A small network was trained on invented records. Each row is its activation on one of them, seen along a few directions.
Each row is followed by the record's values for the fields G, L, Z, W.
Not every record has every field; a missing one is left out.
Other fields move the rows too, some of them a lot.
In the rows, 500 means zero.
Strong random noise was added to every row along 6 fixed directions; ignore it. To show where, here is one row again and again, with new noise each time:
[459 701 629 450 479 594 441 352 452 482 433 493 451 442 520 630 596 499
 538 444 366 517]
[192 689 345 448 392 331 509 531 632 602 334 542 358 645 439 479 369 599
 807 408 735 452]
[522 576 611 401 450 548 450 381 516 488 578 438 451 389 473 617 589 497
 510 480 465 590]
[425 653 672 456 432 547 313 426 502 466 547 541 490 377 479 601 604 536
 385 409 429 469]
[575 698 488 517 519 618 523 468 432 510 528 542 461 437 559 572 571 464
 439 493 393 569]
[412 283 697 333 393 285 653 600 423 485 622 325 465 526 408 485 273 568
 446 631 243 411]
[420 764 323 602 482 504 479 652 498 566 503 683 456 523 546 454 465 529
 409 437 559 461]
[536 573 591 407 482 545 560 400 462 489 495 420 432 458 500 609 525 482
 575 526 382 570]

[534 433 424 406 535 487 467 446 608 454 339 459 383 548 475 509 476 456
 770 544 755 537]
(G g1; L l5; Z z1)
[720 473 504 515 546 604 703 517 497 481 492 463 517 509 540 612 512 457
 591 552 408 613]
(G g2; L l1; Z z4; W w2)
[488 499 507 413 481 483 464 595 505 440 409 520 386 494 489 495 411 497
 503 563 523 423]
(G g3; L l1; Z z3)
[762 459 477 465 564 626 701 457 457 471 514 406 471 488 571 588 517 422
 561 616 396 653]
(G g3; L l2; Z z2)
[640 564 455 526 593 562 643 562 358 490 488 524 476 498 596 479 433 427
 416 590 307 498]
(G g3; L l2; Z z1)
[396 598 588 503 384 553 387 500 397 512 671 504 523 404 511 494 577 557
 157 495 301 471]
(G g1; L l1; Z z1)
[647 397 565 482 608 474 358 685 481 371 509 625 466 395 482 445 429 425
 345 562 539 370]
(G g1; L l5; Z z3)
[509 396 604 521 524 511 432 586 474 374 319 548 522 590 537 491 433 513
 435 551 427 317]
(G g3; L l5; Z z2)
[667 360 516 520 574 400 472 734 537 434 654 614 546 392 466 445 401 460
 330 519 576 436]
(G g2; L l4; Z z1)
[689 521 488 500 607 569 361 419 593 458 565 566 511 340 497 551 642 407
 550 430 722 608]
(G g1; L l4; Z z1)
[459 517 501 508 505 467 548 482 423 537 548 475 515 496 499 464 488 493
 481 507 410 501]
(G g2; L l1; Z z1)
[327 616 484 526 414 483 431 530 511 514 431 553 478 559 504 494 488 568
 449 454 507 413]
(G g1; L l2; Z z1)
[435 527 341 607 522 448 409 700 538 481 406 676 495 582 525 373 414 515
 394 489 674 350]
(G g1; L l4; Z z1)
[540 584 483 598 579 473 523 656 462 514 517 650 557 469 524 468 433 483
 429 436 447 411]
(G g2; L l2; Z z4; W w6)
[634 382 517 457 576 471 605 557 395 465 550 450 485 473 533 445 400 434
 423 623 366 487]
(G g3; L l4; Z z1)
[507 516 390 548 410 516 458 626 697 509 520 582 505 540 474 541 513 566
 515 448 747 538]
(G g1; L l2; Z z4; W w2)
[644 444 434 613 588 535 471 734 537 427 439 676 546 506 530 449 438 459
 374 508 587 393]
(G g2; L l4; Z z4; W w6)
[426 424 534 585 531 419 494 540 511 497 416 545 595 593 487 457 458 534
 551 440 505 386]
(G g2; L l4; Z z4; W w2)
[584 521 340 672 567 458 760 748 357 572 612 589 598 600 600 372 335 492
 292 572 298 451]
(G g1; L l2; Z z2)
[357 678 390 526 505 545 685 302 269 644 480 377 477 588 584 427 527 478
 543 542 233 584]
(G g1; L l1; Z z1)
[385 622 336 650 487 446 650 536 368 663 665 521 581 578 543 379 485 548
 388 474 346 547]
(G g2; L l5; Z z2)
[532 634 479 445 433 563 323 521 655 468 555 593 417 354 456 600 610 514
 476 422 731 575]
(G g2; L l1; Z z1)
[373 415 540 491 401 365 539 439 499 613 773 388 602 463 425 453 517 578
 436 455 455 571]
(G g2; L l1; Z z2)
[422 648 608 449 525 596 459 225 465 482 267 442 455 524 532 615 622 493
 735 431 412 524]
(G g3; L l4; Z z2)
[567 433 293 472 491 468 587 714 652 448 309 558 355 639 484 492 353 493
 713 595 802 484]
(G g1; L l1; Z z1)
[438 577 431 497 481 473 311 483 494 558 715 550 489 359 485 397 571 502
 309 456 597 537]
(G g3; L l5; Z z1)
[347 648 321 605 424 438 445 593 607 625 595 624 545 523 501 426 495 589
 443 367 679 503]
(G g3; L l2; Z z4; W w2)
[523 531 695 490 532 627 286 374 527 373 315 550 532 447 535 606 625 486
 492 427 483 404]
(G g3; L l4; Z z4; W w2)
[353 605 528 694 494 495 536 594 334 568 536 591 666 594 579 411 456 570
 238 444 199 336]
(G g1; L l2; Z z4; W w7)
[365 466 418 455 506 325 529 532 483 563 508 473 439 560 450 379 369 514
 619 522 566 463]
(G g1; L l5; Z z1)
[549 582 539 510 515 533 498 569 392 486 577 555 479 428 516 499 497 483
 319 530 322 485]
(G g2; L l3; Z z1)
[606 551 570 464 508 576 524 482 460 466 542 483 466 433 509 589 542 469
 473 531 401 556]
(G g2; L l2; Z z1)
[628 445 531 434 514 557 612 429 540 475 465 405 468 490 489 602 522 456
 641 545 508 605]
(G g2; L l2; Z z4; W w6)
[719 441 544 429 544 524 374 645 646 366 505 610 414 361 439 591 507 451
 515 511 715 514]
(G g2; L l3; Z z1)
[504 358 662 377 534 353 492 515 582 413 390 472 464 486 411 559 389 491
 713 486 569 412]
(G g2; L l4; Z z1)
[345 565 665 513 355 605 356 305 564 496 463 444 586 516 494 628 682 598
 450 387 443 504]
(G g1; L l2; Z z4; W w2)

Here are new rows. What are their fields?
[540 672 496 598 478 656 471 429 449 543 617 539 576 435 569 554 663 499
 298 443 385 583]
(G g1; L l2; Z z4; W w2)
[260 566 489 583 501 346 477 584 401 587 519 583 580 549 496 342 380 552
 383 418 379 323]
(G g2; L l4; Z z4; W w6)
[397 495 692 382 381 476 359 470 567 432 485 471 453 432 420 607 529 566
 491 464 497 445]
(G g2; L l1; Z z1)
[596 386 546 519 457 498 669 575 529 502 582 438 565 544 486 568 460 532
 489 546 402 553]
(G g2; L l2; Z z4; W w2)
[270 541 380 475 503 336 531 482 449 588 401 480 432 615 495 347 360 525
 633 504 532 417]
(G g3; L l4; Z z1)
[384 307 546 538 422 325 625 666 445 525 589 452 604 620 474 391 320 596
 367 557 343 363]
(G g1; L l1; Z z2)
[620 355 787 498 560 570 361 451 474 325 410 510 586 440 490 602 590 472
 426 495 379 389]
(G g2; L l4; Z z2)
[557 479 488 455 490 489 456 606 539 455 520 539 445 447 490 498 454 492
 455 532 575 476]
(G g3; L l1; Z z1)
[556 643 569 529 607 561 502 422 388 484 452 555 517 430 551 541 553 432
 498 451 344 489]
(G g2; L l4; Z z1)
[377 559 496 540 461 511 414 436 448 529 507 509 533 522 533 444 553 546
 389 469 437 464]
(G g3; L l4; Z z2)
[397 626 276 516 472 434 756 540 421 640 487 449 416 651 537 424 367 516
 626 564 443 564]
(G g1; L l2; Z z1)
[600 720 362 621 574 607 327 628 532 481 529 750 499 391 580 471 570 455
 306 419 651 473]
(G g3; L l2; Z z1)
[631 351 361 539 397 559 525 675 629 489 661 506 524 507 493 490 517 538
 309 579 665 596]
(G g1; L l1; Z z4; W w2)
[576 280 529 412 536 415 673 424 407 557 694 296 512 463 445 436 451 446
 540 619 376 623]
(G g2; L l5; Z z4; W w6)
[500 600 764 376 478 662 408 278 365 405 397 400 439 404 534 648 626 477
 456 527 202 489]
(G g3; L l1; Z z1)
[464 626 435 598 590 518 626 530 308 574 467 544 519 559 565 412 441 462
 460 522 259 454]
(G g2; L l5; Z z4; W w6)
[351 579 515 456 384 498 468 348 583 553 494 436 487 512 458 576 594 574
 611 416 567 581]
(G g2; L l1; Z z2)
[428 538 421 504 560 372 704 684 358 535 385 536 421 620 515 394 257 488
 576 585 328 373]
(G g2; L l1; Z z3)
